[[ -3.5  31.5  38.1  47.5  -5.3  25.0  35.3]
 [ -9.2  -3.1  32.1   6.4 -25.1  42.8   4.8]] Out: -25.1

[[-26.6  -7.0  -7.9  16.3  41.8  -4.6]
 [-18.4   4.4 -15.1   4.6  32.7 -18.2]] Out: 4.6

[[ -9.8 -16.5 -42.8 -44.3 -17.1]
 [-13.3 -31.0 -28.7 -45.4 -24.7]] Out: -28.7

[[  1.0  20.4  10.2  -4.6]
 [-50.0  49.0   4.8 -14.9]] Out: 49.0

[[-40.5  -0.4 -11.0 -30.2  31.8]
 [-35.6  -1.5   1.6 -17.3  29.6]] Out: 1.6

[[-10.6   0.4 -19.1  -6.6 -34.6  11.1]
 [ -3.1   0.5  21.5 -18.6  50.1  -1.4]] Out: -18.6

[[ 25.2   2.1  36.0 -43.9  47.9  15.8  38.8]
 [ 24.8 -10.7  -3.2 -18.3  -8.2 -53.3  15.5]] Out: -8.2

[[-26.3  -7.8   6.5  14.6   1.5]
 [ 10.6  -3.5  14.1  41.5  11.5]] Out: 14.1

[[ 16.6  36.2 -11.2 -50.8]
 [-37.2 -12.8   2.6 -51.5]] Out: -12.8
---
[[4 8 0 2 6 6 7 8 0]
 [4 1 3 6 2 3 4 4 2]
 [4 1 4 6 2 4 4 4 3]
 [3 1 2 4 2 3 3 2 2]
 [6 5 1 5 6 6 6 7 3]
 [3 1 7 4 3 3 1 1 6]
 [3 4 5 3 3 3 3 3 3]
 [2 1 7 3 1 1 1 0 5]
 [4 1 2 5 2 4 3 2 2]
 [4 3 5 4 4 4 1 2 5]] out 0

[[-17  -2  -3  -5   0   6   7 -24 -33  20  22   8  -9  -6]
 [ -3  13 -14  10  15  -6  22   7 -22  23  18  15 -21  -2]
 [-32 -16 -10  -5  22   0  -7 -18 -24  -6  17   6 -12  -8]
 [ 12  -3  -2  10   7  10  21  -9  -7  18  31 -10   0   1]
 [  8  23   2  -7 -34  -9 -11  13   0   7 -15  -3 -14   2]
 [ -7  -1  11  -3  20 -16 -11  -9   8  -8 -23 -26   3   7]
 [ -8   1  -5  -5  -7 -16 -21  20  13 -24 -25  15  -4  -1]
 [ 19  12   6   5   0  -2  -7  20  30 -12 -22 -13   7   4]
 [  2  27  13 -11 -10 -18  -3  -8 -16  30 -19 -32 -21  12]] out -6

[[  9  -8   8   7 -22  20   8 -19 -15  -9  16 -14 -19  11   5]
 [ 27   5  25 -13   9  19 -14  11   3   8  -3   3  12  11  25]
 [-11   5 -10 -11   6  15 -12   4  11   8 -16  12   5  15 -11]
 [  5 -18   5  14  -3  -8  17  -2  -7  -4  16 -11  -4 -18   5]
 [ 14  -5  13 -12  -4   2 -12  -3  -8  -5  11  -8  -2  14  15]
 [-11 -16  -7 -18   2   0 -16   2   3  -1   6   1   1  14  -7]
 [ -3  -9  -1 -26   6  15 -24   6   6   4   1   4   7  19   0]
 [-13  15  -9 -11 -16  -6 -11 -15  -8 -13   3  -3 -15  23 -10]
 [-15 -12 -10 -20  -4   4 -19  -4  -1  -7  10  -2  -4  18 -10]
 [  0  11  -1  -5   6 -23  -5   4   4   1  -7   8   4  -4   3]
 [-11 -10 -10   9 -22  -8  10 -20 -11 -13  15 -11 -23   4 -12]
 [ -3  -9  -5  12   8   9  13   7  10  10  -7   9   6  -4  -6]] out 5

[[4238 6343 5995 3675 4920 3452 5429 6423 5113 6022 9015 9311 4905]
 [5492 9261 6839 6768 7982 4964 8804 6490 4904 8243 7831 4459 5950]
 [7333 9171 6635 7269 8152 4474 7698 5024 4086 8134 8437 4136 6873]
 [6898 9382 6392 7046 8054 4007 9227 7126 4218 8443 9528 4663 7417]
 [6259 9290 6754 7712 8029 4518 9184 6243 4087 6723 9633 5083 6839]
 [7536 5401 6397 4556 3655 5491 5853 6160 7426 8380 7555 6251 4972]
 [7173 5342 5680 8886 6621 5244 6832 7064 7514 5958 6665 6107 7375]
 [7130 9281 6273 6755 7285 3228 8926 5923 5002 8365 9240 4816 7017]
 [7839 5191 5036 4438 3702 4246 5708 5645 7196 7485 7681 6699 4863]
 [4239 5267 6104 3679 4321 3206 6037 5657 4768 8300 7022 9224 5257]
 [6943 5375 6575 8984 7695 5417 6968 6003 7438 5848 6597 5073 6674]
 [4395 5499 4840 3955 5214 4114 6554 5647 3912 6319 8826 9233 4998]] out 4905

[[ -1  29 -14 -11  23   5  26]
 [-15 -16 -29   9   9   5   7]
 [ 18 -17  17   8 -19 -11  19]
 [ 34  24 -11   9   3  17   4]
 [-10   8  11  -3  18 -15 -25]
 [ 29  18  20   8  -1 -20   1]
 [  2   9  20 -19   4  28 -10]
 [-15  10  10 -16  15  28  -1]
 [ 17 -13 -17  25 -10  10   9]
 [-11 -13   0 -25  -2   6  28]
 [ -1  -6  23  -5  -9  30  24]] out 26

[[ 70  88  88 108 100  70 155  94  73]
 [ 90 119 131 100  92 143  85 138 110]
 [124 102 109 117  81  95  83  85 122]
 [133 126  59 128 121 109 125  93  73]
 [ 75 153 106 127  91 192  42 153 108]
 [179 165  29 125 139  97 155  83  79]
 [ 88  94  45 105  70 118  74  61  89]
 [ 79  33 104  96 119  39 139  77  77]
 [ 91  38  92  54 128  30 131  45  90]] out 73

[[  6   4  -2   3  -7   6 -13  -4  -8  21  -4  10]
 [ 17 -11 -15  12   0   0   4 -10   1  15  11 -20]
 [-16  20  29  -3  10   6  13  20   9  -4  -8  26]
 [ 12  22  35  -7  20 -12  21  20   7  25  -7  16]
 [ 22  14  -7  13  -8 -26 -14 -23 -17  25  -4  -3]
 [ -5  -3  21 -11   4  -7 -19  24 -10 -14  -7   9]
 [ 21  11   5 -14 -20  19 -30  -1 -14 -18 -17   5]
 [ 13  -3  -9   8  14  30  20  19  25  -1  12  -6]
 [ 22 -13   8  -2  14 -13   6  -2   4   2  -4  -9]
 [-23  17   8  19  13 -10  33  22  -3   9  31   9]] out 10

[[ 453  458  650 -519  383   35 -546 -587  118 -760  -31   96 -124 -448
    37]
 [-155 -419 -997  100  618 -647  -50 -458   29 -159 -433 -742 -141  -42
  -553]
 [ 452  447  745 -498  487  119 -441 -586   92 -883  208  171   72 -273
   -85]
 [-422 -319 -573  -91  997 -733  342 -551  973  350 -494 -783 -501  -45
    25]
 [ 423 -662 -286   33  600 -461 -134   -2   90  216 -266 -733 -265 -368
  -705]] out 37
---
[1 4 7 3 7] --> 4
[ 38  10 316 286 756 568 655] --> 10
[ 275 -261  221 -877  579  348 -773] --> -261
[5772 8396 3790 8237 4614 2626 1141] --> 8396
[3095 2436 5539 4320 8676] --> 2436
[ 100  666 -813 -396  242 -362] --> 666
[31 35 17 60 57 83] --> 35
[7 7 1 6 3] --> 7
[9298 8922 1389 8730 9168] --> 8922
---
[[-32.3  -4.9 -25.4  26.7]
 [-45.7  -0.8 -29.5  17.3]
 [ 20.1  -2.9  26.4  18.3]] ==> -45.7

[[-35.8 -25.1   9.4 -40.4  45.5]
 [ 28.4 -15.5  12.4  43.3   8.5]
 [ 16.7 -17.6  16.5  26.4  17.0]] ==> 28.4

[[-25.0  13.0 -11.7  44.4]
 [-17.8  22.4  43.3 -15.4]
 [-31.7  28.7  19.2   6.3]] ==> -17.8

[[-11.1 -10.3   1.6  11.4   1.9]
 [-21.2  47.9 -29.9 -20.9 -13.0]
 [  9.9  42.8  44.0  32.0  -1.8]] ==> -21.2

[[  5.2   4.7 -28.3  -6.0 -30.8 -10.4 -44.3]
 [ 41.0  46.9   7.8  43.0  14.6   4.2  13.5]
 [-14.5 -16.3 -10.6 -26.1  -3.0 -39.5 -19.7]] ==> 41.0

[[ 14.8   3.1  -9.8 -14.0]
 [ -7.5  -6.0   7.4  20.2]
 [ -1.1  29.0  42.0  35.1]] ==> -7.5
